Each row below is a small network's average activation on inputs in which a field has the value named, seen along a few directions.
Related values have similar rows: they may be neighbours, one step apart, or belong to one group.
(in the rows, 500 means zero)
Strong random noise was added to every row along 2 fixed directions; ignore it. To show where, here is one row again and again, with new noise each time:
[661 464 406 493 541 492 641 588 485 489 553 454]
[592 466 483 508 552 497 544 646 478 500 521 452]
[522 577 355 458 210 310 452 469 642 484 490 324]
[482 435 670 554 676 563 383 810 415 525 470 486]


Muf, 9 values:
k2: [435 449 635 552 569 541 331 771 444 511 473 455]
k7: [498 588 413 341 263 424 582 241 450 457 406 638]
k8: [398 488 338 500 528 537 643 289 658 579 583 632]
k9: [482 567 729 489 538 577 356 499 422 399 328 569]
k6: [195 490 553 465 480 411 342 444 460 435 400 580]
k4: [348 520 549 559 352 369 394 488 618 659 599 334]
k3: [481 571 353 413 351 478 518 247 600 452 469 371]
k5: [570 577 565 485 147 349 220 407 612 444 376 410]
k1: [487 617 278 580 380 451 621 251 651 546 674 439]
The values of Muf form a 3 by 3 grid.
- Name the neighbours of k1, in listed order. => k8, k4, k3
- Name the neighbours of k7, in listed order. => k9, k6
A value of Muf combines one of 3 hidden first parts with one of 3 second parts; all combinations occur once.
- Changing only the second part turns k5 into k7. k2 has the same second part as k5; what does that change turn k2 into? => k6

Tafa, 18 values:
n13: [320 486 662 588 470 425 472 780 509 650 486 422]
n3: [283 598 516 549 292 512 295 357 561 634 608 284]
n1: [310 491 403 448 301 414 481 693 547 571 449 334]
n4: [802 535 217 430 315 420 836 117 552 591 563 737]
n7: [523 643 663 419 500 591 473 469 442 494 467 786]
n15: [613 420 818 447 151 342  35 583 588 529 368 242]
n5: [219 629 673 639 408 292 336 608 568 587 525 328]
n2: [377 395 607 573 790 662 496 570 633 451 488 613]
n12: [543 356 120 395 402 418 835 164 670 411 626 598]
n14: [850 480 527 601 437 580 442 653 454 401 494 426]
n8: [470 561 417 514 567 528 537 304 728 547 437 391]
n11: [451 664 602 336 438 480 517 402 398 302 342 647]
n16: [366 374 619 544 569 474 339 510 499 652 451 753]
n10: [455 418 470 461 714 537 361 906 403 468 503 496]
n9: [557 619 288 482 464 589 593 229 619 576 586 348]
n18: [710 444 389 542 688 617 545 745 362 342 564 471]
n17: [208 572 553 384 226 325 258 325 382 260 117 405]
n6: [642 557 345 572 554 399 740 327 425 526 790 439]
The values of Tafa form a line.
- Name the neighbours of n10, in listed order. => n1, n18
- Name the neighbours of n7, in listed order. => n4, n11
- Name the neighbours of n6, in listed order. => n3, n5
- Name the neighbours of n12, in listed order. => n2, n16
- Fewest steps between n17 and n15? => 17
